Each row below holds a small network's activations on one input, seen along a few directions.
Each table varies a few parts of the input and shows all the possible inputs, shuffled.
A made-up example of a description, with smaller parts first: one of 4 places along a line, together with either a single point or one of 9 places around a ring or (one of 3 separate values, together with one of 5 places around a ring).
Shared parts are said once, and a part with two or three values counts as separate values.
In the rows, 128 means zero.

Other details of the inputs shift rows strongly along two fixed directions, in all tables alike. That doesn't count.

Rows:
row 1: [209 168 160 184 147  99 132 149 125 150 160 104]
row 2: [166 132 119  44 194 132 176 208  83 106 173  63]
row 3: [128 126 123 150 115 147 126  99 133 132  95 127]
row 4: [165 110 136  48 187 119 189 205  91 103 171  56]
row 5: [103 111 129 141 133 127 113 103 142 129 120 140]
row 6: [107 129 122 132 128 131 112 103 133 138 115 146]
row 7: [124 118 132 156 132 156 116 102 139 133  98 128]
row 8: [105 128 122 133  99 131 125 115 127 125 122 152]
row 9: [110 133 118 128 119 128 117 100 131 135 116 146]
row 10: [ 79  75  96  18 147 165 187 150 102  86 103  85]
row 11: [109 137 113 128 113 126 125  99 132 136 116 147]
row 12: [189 168 147 164 133  66 142 147 127 144 183 116]
row 13: [194 156 161 162 131  71 136 156 125 140 182 124]
row 14: [110 135 113 130 115 134 111 112 128 127 118 155]
row 15: [ 78  60 108  24 168 176 170 154 107  88 107  84]
row 16: [106 123 127 133 105 132 117 115 126 124 121 151]
row 17: [108 126 120 135 131 143 102 116 132 130 122 155]
row 18: [117 131 121 136  92 139 120 123 146 128 104 137]
row 19: [109 140 108 129 109 132 119 112 128 128 118 156]
row 20: [108 124 125 134 135 137 108 103 137 137 119 146]
row 21: [103 119 131 137 114 135 112 119 127 127 120 150]
row 22: [116 117 134 143 114 150 102 127 151 129 108 136]
row 23: [104 113 134 139 121 141 107 119 131 127 125 151]
row 24: [127 131 118 150 109 145 134  98 133 134  95 128]
row 25: [102 117 126 137 126 120 118 104 138 129 115 139]
row 26: [190 164 152 164 140  68 134 147 127 143 183 115]
row 27: [118 126 126 137  98 141 112 124 146 127 104 136]
row 28: [201 166 162 170 130  93 119 175 137 146 170 111]
Description of these inputs: one of 4 places along a line, together with either one of 2 separate values or one of 5 places around a ring.
Q: Changing only the place on the line of 4 turns row 1 into row 7. The same change can be made to row 25. Which row results?
A: row 5
Q: Start at row 11 and move only the place on the ring of 5, one step at a time. The first step leads to row 12. Which rows follow, in order?
A: row 10, row 8, row 19
Q: List by row number the other rows that have the place on the line of 4 in common with row 9.
A: row 3, row 13, row 14, row 16, row 26, row 27

Rows:
row 29: [105 116 117  65 131 129 134 172 115 108 150 128]
row 30: [226 182 160 192 170 100 121 154 127 160 177  96]
row 31: [ 85  95 110 121  96 155 146  78 144 119  60 125]
row 32: [180 183 135 208 110 105 108  94 140 164 125 150]
row 33: [168 129 121  52 164  94 212 185  84 104 179  55]
row 34: [ 66 125  82 102 108 152 132  74 117 124  89 157]
row 35: [ 83  96 118 126 101 192 102 115 150 118  66 129]
row 36: [101 100 123  72 149 104 155 141 116 110 151 117]
row 37: [182 151 175 189 128 100  86 170 141 146 180 150]
row 38: [180 174 147 205  73 109 103 128 153 152 125 152]
row 39: [184 110 145  80 192 131 190 193 107 111 157  27]
row 40: [ 78 117  99  82 149 135 123 109 115 121 128 150]
row 41: [ 91 100 121 104 168 164 110 114 120 123 114 136]
row 42: [ 62  67 133 120 133 153 111  93 142 114  90 149]
row 43: [129 173 132 203  47  96  88 100 151 148 129 199]
Q: Describe the family of inputs behind these rows.
A: one of 3 separate values, together with one of 5 places around a ring
Q: Changing only the place on the ring of 5 turns row 35 into row 38. The same change can be made to row 30. Which row results?
A: row 32
Q: Which other rows does row 33 become when the place on the ring of 5 takes its other values? List them by row number.
A: row 31, row 36, row 39, row 42
